These are the activations of a small network on made-up records, seen along a few directions, one row for each record.
Records have a field called BOFE. Each example row is followed by its value.
Records without BOFE are marked missing.
Other fields move the rows too, some of them a lot.
In the rows, zero is written as 500.
Strong random noise was added to every row along 8 fixed directions; ignore it. To show where, here is one row again and again, with new noise each time:
[382 579 396 708 359 534 576 468 561 373 524 547 453 705 275 488 542 601
 453 431 432 540 394 556]
[795 636 668 578 456 249 633 708 312 466 411 503 524 335 304 570 429 661
 571 435 625 538 590 749]
[447 507 404 491 463 594 313 757 761 465 850 324 557 617 498 591 615 538
 351 629 345 654 381 376]
[471 328 546 365 588 647 444 489 414 482 494 511 612 319 651 480 402 436
 293 580 738 398 444 538]
[511 773 382 689 416 404 595 667 616 440 636 582 462 783 226 474 648 726
 626 446 288 665 551 622]
[574 459 718 632 242 185 279 616 473 385 616 351 537 428 464 419 421 585
 422 573 508 521 348 452]
[781 742 395 509 556 447 600 796 666 506 492 377 395 498 314 594 600 513
 655 522 386 675 390 634]
[600 470 412 448 510 441 488 527 504 360 276 533 559 329 437 369 295 364
 517 567 606 540 243 550]
[450 506 713 669 311 400 423 326 481 572 495 403 240 637 605 320 631 504
 516 456 517 331 272 534]
[382 446 640 599 392 515 449 363 439 526 550 498 405 595 591 384 569 547
 404 475 582 353 406 542]

[458 478 341 415 553 584 447 531 600 355 542 490 683 414 460 502 475 507
 399 664 486 577 564 420] => lakat
[207 263 546 456 484 474 425 428 301 630 437 770 733 606 634 366 157 428
 507 293 603 540 398 414] => lakat
[686 512 545 445 465 356 394 693 571 470 603 298 530 359 490 610 499 461
 520 603 445 578 498 428] => sunu
[383 398 506 544 528 603 557 291 402 409 443 577 541 429 473 499 463 504
 337 522 643 352 640 498] => gobil
[355 485 370 537 517 700 538 474 631 569 498 505 433 678 443 573 490 398
 476 386 452 537 296 487] => gobil
[395 465 336 746 279 500 542 369 567 202 356 487 489 530 200 523 364 470
 401 468 452 550 206 461] => missing
[784 569 569 486 481 256 567 558 409 455 224 471 452 238 392 448 345 404
 693 514 576 513 444 592] => sunu
[416 415 521 486 524 612 508 466 410 483 520 582 572 450 542 527 451 562
 372 513 612 437 519 582] => missing
[433 495 460 480 494 327 433 541 421 517 440 717 671 541 514 336 289 479
 649 445 453 604 545 434] => zunol
[543 448 342 406 680 689 717 483 431 391 352 569 626 307 393 717 384 444
 382 502 644 518 686 533] => pami
[439 401 547 528 454 547 511 647 458 560 671 395 579 537 440 831 465 511
 350 339 485 620 539 403] => pami
[310 251 773 492 476 604 491 508 260 906 584 489 475 670 765 778 359 398
 434 117 652 436 372 434] => zunol
[550 587 454 484 532 463 428 666 652 488 673 378 488 560 489 581 599 524
 522 592 356 611 542 416] => zabig
[624 543 557 605 382 368 517 465 389 185 508 500 629 300 273 506 507 716
 363 653 557 423 822 565] => livo
[323 598 437 700 398 626 534 323 610 332 721 491 420 690 368 482 795 722
 346 623 352 389 772 434] => livo
[544 502 434 583 312 226 360 543 516 140 418 498 661 363 261 389 334 542
 442 685 455 598 424 454] => zabig

Here are new rows. What is BOFE for each?
[464 470 526 732 286 504 615 373 417 419 319 464 419 528 300 588 392 470
 415 322 580 451 264 554] => zunol
[419 572 547 674 402 683 550 654 582 572 859 347 423 724 391 827 748 715
 333 396 383 543 554 567] => missing
[263 345 467 464 577 564 517 474 365 618 496 755 660 632 593 485 288 462
 512 282 554 553 442 465] => missing
[557 524 522 331 558 281 261 666 540 435 705 535 708 374 610 357 512 578
 515 757 424 594 700 385] => sunu
[182 389 112 398 612 810 463 291 668 324 429 701 698 577 522 276 404 341
 392 629 457 531 409 358] => lakat
[590 602 431 624 485 577 712 562 503 411 474 444 449 477 223 713 580 633
 443 447 492 508 630 592] => livo
[456 433 628 511 464 433 363 673 495 610 740 430 558 542 596 612 507 587
 455 468 442 563 529 426] => missing
[488 292 727 377 451 553 188 636 556 657 757 161 432 419 802 655 557 374
 283 595 555 463 256 338] => zabig
